Here are a small network's activations along a few directions, averaged over the inputs that share one value of a field.
Values that are neighbours, or in one group, have similar rows; names and order tell nothing.
In the rows, zero is written as 500.
Random noise pushes rows far along 2 fixed directions. That doesn't count. These rows show it; they differ only by the noise:
[497 405 604 311 501 488 535 326 514 627 423 548 562 401]
[455 260 536 116 557 491 660 325 440 648 302 487 744 255]
[492 381 591 279 510 491 561 336 500 625 403 538 599 377]
[531 484 635 418 469 496 492 369 548 594 487 584 493 480]


Vobe, 15 values:
k13: [513 613 429 801 595 314 348 441 568 501 610 500 447 537]
k10: [473 511 617 597 558 503 316 401 551 546 716 554 572 457]
k6: [566 733 813 742 349 444 180 380 713 563 738 682 171 677]
k14: [470 552 369 610 426 587 541 766 474 330 435 448 293 689]
k3: [445 446 484 395 700 296 409 247 418 630 493 472 649 319]
k15: [656 485 503 558 581 513 686 856 402 279 585 531 960 444]
k11: [379 419 640 317 570 364 320  30 525 790 443 603 428 362]
k7: [439 680 381 668 494 334 445 600 518 380 567 417 434 500]
k4: [458 355 442 393 432 680 617 666 489 489 398 570 573 514]
k12: [470 488 280 448 556 503 627 552 418 427 392 287 514 441]
k8: [547 439 458 456 401 700 685 745 461 382 439 427 472 612]
k5: [441 614 263 719 594 494 498 472 390 447 498 577 475 505]
k9: [399 558 418 534 443 487 446 423 482 479 510 284 183 574]
k2: [662 667 634 777 361 669 348 641 661 499 646 654 261 755]
k1: [397 297 418 187 472 515 511 299 454 597 345 244 367 474]
The values of Vobe form a ring.
Question: Name the neighbours of k5, in listed order.
Answer: k13, k7
Question: Name the neighbours of k11, in listed order.
Answer: k10, k6
Question: Name the neighbours of k8, in listed order.
Answer: k4, k1
Question: Name the neighbours of k9, in listed order.
Answer: k14, k12

Bel, 15 values:
h6: [482 469 507 448 574 334 551 452 471 498 419 523 685 367]
h7: [394 644 490 655 466 450 320 392 590 511 565 421 186 630]
h13: [542 552 421 586 522 516 597 689 380 361 491 500 483 542]
h14: [559 559 573 480 561 453 546 509 455 434 565 585 711 389]
h2: [481 363 464 305 455 522 566 458 459 548 335 386 469 474]
h1: [576 660 637 703 330 472 336 509 580 469 566 622 199 763]
h8: [614 592 609 670 411 629 484 665 559 432 659 667 548 603]
h10: [496 485 522 493 459 641 541 546 594 548 485 526 470 536]
h15: [391 433 599 370 545 446 286  51 579 750 553 494 437 368]
h4: [561 558 431 627 510 440 555 689 472 381 546 515 609 477]
h5: [547 575 410 612 470 576 557 833 507 383 515 432 437 683]
h9: [529 628 660 622 388 488 306 371 605 571 617 654 272 624]
h11: [592 474 521 565 605 588 535 611 540 471 634 558 688 506]
h12: [374 317 401 182 503 487 657 434 334 527 279 322 551 359]
h3: [403 522 429 617 582 415 268 108 570 661 556 419 210 507]
The values of Bel form a ring.
Question: A walk along Bel starts at h14 and steps to its neighbour h6. Put h13, h8, h10, h15, h3 in the order it reaches them.
Answer: h3, h13, h10, h8, h15
Question: Name the neighbours of h5, in listed order.
Answer: h7, h12
